A small network was shown many inputs. Here are its activations along a few directions, one row for each input.
In each table, some parts of the input vary, and every possible input appears once, in random order.
A made-up example of a description, with smaller parts first: one of 5 places around a ring, together with either a single point or one of 9 places along a line or (one of 3 separate values, together with one of 6 places along a line).
Shared parts are said once, and a part with two or three values counts as separate values.

Other details of the inputs vary at random and push rows far along three fixed directions, the same in every table; ignore that.

Table:
r1: [-47   6 -19   1 -17   8   8  51  -8  -5  -4  15]
r2: [-19 -25 -13  12 -20   4  -5 -21  65  43 -15  -6]
r3: [  7   1  -9  -2  14  10  30  -8 -12  20 -10  25]
r4: [ 24  15  25 -14   7  -2 -14 -30  19   5  12  -1]
r5: [ 35  15   5 -21   1  -9  16 -10 -15   7   7  -1]
r6: [ 13   5 -21  -5   8  16  13  -4  -9  25  -8  22]
r7: [-24 -16 -24  24 -19  12   8  48 -14   6  -5  -4]
r8: [ -3  -7  11  12   0 -16  -3  18 -30 -38   6 -19]
r9: [-27   0  25   1 -10 -37 -41 -24  33 -54   6 -19]
r10: [-41 -35   0  24 -16   0   5 -10  66  27 -18  -9]
r11: [ -4   5  15  -6  16   3 -19  28 -19 -35  -3 -13]
r12: [ 30  26   7 -15  13   0   6 -12 -15  13  14   1]
r13: [ 36  12   9 -23   0  -1  14 -10 -16   2   7   9]
r14: [-35 -22 -13  19  -3  20  21  40 -19  -5 -11   8]
r15: [ 31  20  -7  -6   8  -1  -3 -21 -20  14  16   3]
r16: [ 20  -1 -19  -2 -12  11  20  -2 -12  24   0  21]
r17: [-12 -11  42  17   4 -19 -45 -22  29 -42  10 -26]
r18: [ 24  12   0 -10  22 -10  17 -24 -19   3  -2   5]
r19: [ -3   4   6  12   4   6 -30  19 -26 -30  13 -10]
r20: [ 12   4  -8 -19   2  18  26   2  -7  24  -5  17]
r21: [ 13  -5  -7   1  -5   6  37  -6 -15  17  -1  24]
r22: [-29 -19 -25  16 -10  26   4  44 -16   1 -10   5]
r23: [-17  13 -12  -5  -9 -14 -28  18 -22 -44  11  -2]
r24: [ 19   8  18   1  11 -16  -4 -42  12   3  12  -6]
r25: [ 25   8   1 -11  10 -13 -18 -36  15   6  -2 -10]
r26: [ -5   7  12  -4  16  -5 -18  27 -18 -30  -3 -23]
r27: [-21 -20   1   2 -15   5   4 -13  72  43 -16  -8]
Description of these inputs: one of 3 separate values, together with either a single point or (one of 2 separate values, together with one of 4 places along a line).
The inputs of r15 and r24 match in every part but the choice among 3 separate values. If r6 is changed in the same way as r15 into r24, which row does it become? -> r3

Table:
r28: [ 18  24 -21  -6   4  12  30   5 -50  14  15  19]
r29: [ 24  24 -18  -7  29   1  47  -2 -75   2   6  31]
r30: [ 14  11   2 -27  -4   0   4 -34  39  37   2  13]
r31: [-44 -28  -5  29 -23   1 -18  59 -13 -46  -1 -20]
r32: [ 17  23  16 -28  15 -22 -26   0 -23 -36  10 -19]
r33: [ 18  -1  15   4 -15 -13   4 -61  63  38   4  16]
r34: [ 28  21   0 -32  -5  -5  18 -37  15  27   5  11]
r35: [-55 -30  19  41 -32  -4 -38   2  87  10  -7 -17]
r36: [-50 -15   7  16 -15   2 -10  62  -6 -46  -3 -22]
r37: [  6   7 -12   5  -5   6  30  -8 -11  19   9  18]
r38: [  5  17  15 -17  16 -17 -31  -1   2 -35  -3 -19]
r39: [ 15  11  -6   0  14   6  34 -13 -35  12   4  34]
r40: [  8   9 -13   8   0  -2  31  -5 -11  21   4  18]
r41: [ 34 -19  -5  21  38  44  62  32 -33  68 -21  -5]
r42: [ 11  -5   9  -4 -10 -21 -20 -12  -9 -42   9 -22]
r43: [-52 -12   1  31  -5  11 -34  58 -12 -33   8 -19]
r44: [-32 -10 -13  27 -17   5  11   3  44  42  -8   7]
r45: [-45 -19 -42  24 -26  28  25  63 -19  18 -10   8]
r46: [ 25  12 -28 -20   0  10  16  -2 -35  21   8  20]
r47: [ 18  10  38 -22  -9 -29 -39 -37  41 -23   8 -19]
r48: [ 13  11  -5  -5   4  -7   3 -41  31  44   4  11]
r49: [-48  -9   1  36   0  14 -37  58  -9 -37  -3 -12]
r50: [-52  -7 -36  34  -3  39  17  59 -12  20 -11  16]
r51: [  1 -11  13  -4   5 -20 -17 -22 -12 -45   1 -18]
r52: [  7  17 -12 -17  -3  -1  25   5  -4  23  -3  12]
r53: [ 12  15  -8 -22  15   8  42   5 -44   2   0  29]
r54: [  5  -9 -18  -4   0   5  30 -13 -13  14  -6  24]
r55: [-39   1  -6  29  12   6 -27  57 -31 -42  -2 -17]
r56: [  7  14 -18   2   9  18  11  -6  -6  24   3  24]
r57: [-50 -30 -31  31 -14  25  32  56 -18  11 -21  24]
r58: [  9   7 -10   5  -5   7  28  -6 -10  20  10  23]
r59: [-42 -16  -6  13 -18  18  -4  11  78  42 -25  13]
r60: [ 25   1  -8 -11 -20  -7   5 -40  31  36  -1  15]
r61: [ 49 -27  18  10  26  40  41 -24  28  83 -13  -3]
r62: [ 26  -5  -5  -7 -20 -10  14 -42  32  30  -2  18]
r63: [ 14  24  12 -30  13 -10 -22   9 -41 -43  16 -17]
r64: [ 20  27 -15 -28   7  12  22  18 -43  16   6  26]
r65: [ 19  21  14  -5   8 -11 -21   2 -47 -44  26 -12]
r66: [ 20  25 -19  -7  10  14  19  10 -50  20  14  29]
r67: [ 23  -1  23 -13   4 -38 -57 -65  57 -23  -4 -32]
r68: [ 18   0 -15 -17 -10  -2   2 -44  30  39   0   7]
r69: [ 19  23  17 -26   5 -13 -17  11 -40 -46  18 -13]
r70: [-54 -17 -16  19  -7  25  35  61 -10  10 -20  25]
r71: [  9   9  -6 -15  -8   5  31   2  -3  15   3  20]
r72: [  3  -6 -21  -2   5  -4  33 -12 -14  16 -13  18]
r73: [ 22   1 -10 -15 -12  -3  -2 -40  31  41  -1  16]
r74: [ 18  -1  17 -15  -1 -35 -47 -46  33 -18   5 -29]
r75: [-44 -19 -10  27 -10  11 -37  60 -10 -41 -12 -16]
r76: [-61 -23   7  38   2   5 -13  43 -14 -45  -3 -17]
r77: [-55 -30   1  15 -16   9  19  -2  72  33 -25   8]
r78: [  4  15  16 -20  11  -8 -31  -5   2 -37   2 -19]
r79: [ -2   5  -6 -13  11  -3  36  -5  -6  14 -12  20]
r80: [ 15  -5  18  -3  -7 -37 -29 -26  11 -40   5 -28]
r81: [ 18  26  12 -26  19  -5 -25  10 -36 -48   9  -9]
r82: [-42 -26  33  17 -28 -16 -36   5  78 -20  -9 -23]
r83: [ 36  24  -7 -24  20  -8 -23   0 -69 -55  12 -13]
r84: [ 11  10  20  -2  23 -13 -10  -9 -49 -53  17  -4]
r85: [-42 -32   9  23 -19  -5 -56  -3  75 -16 -14 -28]
r86: [ 22   1 -14 -11 -14 -14  10 -41  31  37  -4   6]
r87: [ 54 -27  70  11  31   2 -34 -32  32   0  -4 -51]
r88: [ 19  20  17 -20   9 -25  -5  10 -40 -50  10 -15]
r89: [ 71 -15  66  -6  44  -4 -28 -49   3 -17   7 -64]
r90: [ 15  24 -24 -10  12  15  23   5 -50  19  15  20]
r91: [-39 -32 -18  23 -38  11   2   4  68  44 -14   4]
The inputs of r63 and r32 match in every part but one. If r28 is changed in the same way as r63 into r32, which row does it become? -> r44
The inputs of r71 and r88 match in every part but one. If r31 is changed in the same way as r71 into r88, which row does it become? -> r80
What is each input in this table made of? -> one of 4 places along a line, together with either a single point or (one of 3 separate values, together with one of 5 places along a line)
A walk changes only the place on the line of 4. It starts at r72 and steps to r51. List the rest of the walk in order. -> r54, r57
Which other rows does r65 become when the choice among 3 separate values takes its other values? List them by row number. -> r69, r91
A walk changes only the place on the line of 4. It starts at r41 and steps to r89. List the rest of the walk in order. -> r61, r87
A walk changes only the place on the line of 5. It starts at r39 and steps to r33. List the rest of the walk in order. -> r35, r66, r49
